Here are a small network's activations along a few directions, averaged over the inputs that share one value of a field.
Values that are neighbours, or in one group, have similar rows; names and order tell nothing.
(in the rows, 500 means zero)
Random noise pushes rows far along 13 fixed directions. That doesn't count. These rows show it; they differ only by the noise:
[485 417 429 491 507 490 550 454 450 587 312 464 511 744 429 614 485 451
 478 477 462 359 407]
[477 420 273 448 587 517 498 382 528 479 531 352 534 404 636 449 432 473
 452 500 499 538 425]
[454 382 348 378 442 349 429 435 621 533 467 271 584 455 628 570 381 369
 506 477 702 396 369]
[482 407 495 620 420 574 658 532 359 606 561 453 585 577 610 277 435 416
 589 528 471 514 598]
[553 566 445 518 146 276 545 383 513 464 517 425 872 758 581 654 599 211
 595 635 552 454 275]
[424 445 660 545 522 503 684 401 480 522 517 377 524 620 562 429 484 389
 486 511 487 572 569]
[684 433 403 456 300 525 618 443 528 378 578 765 508 464 434 575 474 576
 394 452 431 352 162]
[435 472 262 451 508 527 322 316 497 540 471 323 538 383 569 539 567 574
 537 615 577 540 228]
[434 469 385 514 258 749 426 620 630 766 723 619 528 615 457 485 391 329
 528 392 403 437 339]
[387 485 513 467 682 392 536 623 445 510 440 213 298 288 565 294 375 821
 520 548 703 333 494]
[495 562 649 403 431 589 401 575 464 426 616 554 443 417 733 252 337 484
 539 457 396 624 601]
[337 411 298 476 530 256 729 327 528 570 505 346 635 341 672 659 523 405
 496 472 694 511 562]
[325 446 533 470 481 468 862 479 360 558 142 592 443 713 679 565 428 641
 579 503 403 348 387]
[472 635 283 453 598 233 627 669 407 451 341 548 519 512 568 594 471 641
 465 455 461 307 619]
[424 687 594 412 362 591 438 519 463 537 594 835 360 416 463 610 560 677
 490 427 352 532 390]


Values of LOSEM:
zuku: [650 529 500 539 428 368 401 505 370 428 482 560 690 518 574 536 511 418
 605 567 501 536 732]
faz: [669 645 534 505 723 567 483 524 485 288 388 750 426 462 534 453 614 611
 423 482 201 646 684]
doz: [515 360 567 513 599 467 807 485 405 442 270 535 539 683 595 509 467 288
 510 394 427 521 780]
bekuf: [426 601 523 524 412 499 370 363 448 653 625 328 569 443 409 580 644 343
 683 523 626 602 540]
bir: [584 527 605 528 590 413 542 552 519 286 364 473 539 623 574 395 540 520
 449 588 435 526 535]
bor: [328 801 560 461 299 577 415 406 285 710 797 691 524 509 400 633 570 488
 627 458 322 660 668]
ped: [303 468 398 539 589 557 732 513 483 579 464 521 477 398 574 534 471 619
 583 520 550 545 578]
finum: [392 515 318 499 680 443 643 560 776 444 807 319 525 255 532 510 415 366
 354 413 596 620 667]
ratim: [633 527 425 448 445 728 183 383 502 379 305 950 471 359 463 726 645 694
 558 557 378 683 307]
sev: [490 602 493 643 387 489 364 520 632 508 604 474 653 377 535 472 729 461
 608 690 608 645 359]
LOSEM is arranged as a 2 by 5 grid.
Q: Name the neighbours of sev, in listed order.
A: faz, doz, bir
Q: Name the neighbours of ped, in listed order.
A: bor, finum, ratim
Each value of LOSEM is a pair of two hidden parts, and every pair occurs once (2 first parts, 5 second parts).
Q: bor and zuku share the first part; bor and ped share the second. Which value has the first part of ped and the second part of zuku?
A: ratim
Q: faz and sev share the first part; faz and bekuf share the second. Which value has the first part of bekuf and the second part of sev?
A: doz

Values of LOBIB:
roni: [491 161 392 578 478 550 535 429 826 671 404 523 697 583 498 737 473 151
 480 419 637 552 546]
tabam: [635 474 445 615 554 593 452 406 203 554 670 511 449 449 320 309 563 514
 459 486 398 529 650]
ziz: [572 553 556 511 487 542 424 712 600 502 677 701 423 477 386 450 489 537
 387 428 395 446 589]
pamin: [305 528 456 467 904 422 630 677 599 486 375 385 350 341 751 344 441 592
 431 443 495 575 836]
dun: [529 248 420 714 392 696 480 589 698 690 407 668 590 458 445 565 579 365
 557 508 586 501 395]
durid: [399 611 326 398 370 621 452 307 537 460 598 548 579 453 606 591 609 491
 494 556 372 662 182]
nisiv: [595 601 511 644 424 521 466 572 361 614 617 566 584 529 350 492 637 489
 595 511 492 523 663]
nevig: [501 442 910 299 126 537 690 356 174 643 612 537 422 799 479 459 162 250
 664 235 493 351 629]
rasod: [533 695 495 525 438 531 483 467 389 377 682 339 625 660 583 328 425 431
 589 630 364 599 503]
sani: [627 518  80 511 591 274 530 506 366 438 576 407 662 550 387 574 506 443
 345 468 468 348 594]
Each value of LOBIB is a pair of two hidden parts, and every pair occurs once (2 first parts, 5 second parts).
Q: tabam and durid share the first part; tabam and dun share the second. Which value has the first part of dun and the second part of durid?
A: nevig
Q: roni and rasod share the first part; roni and ziz share the second. Which value has the first part of ziz and the second part of rasod?
A: sani
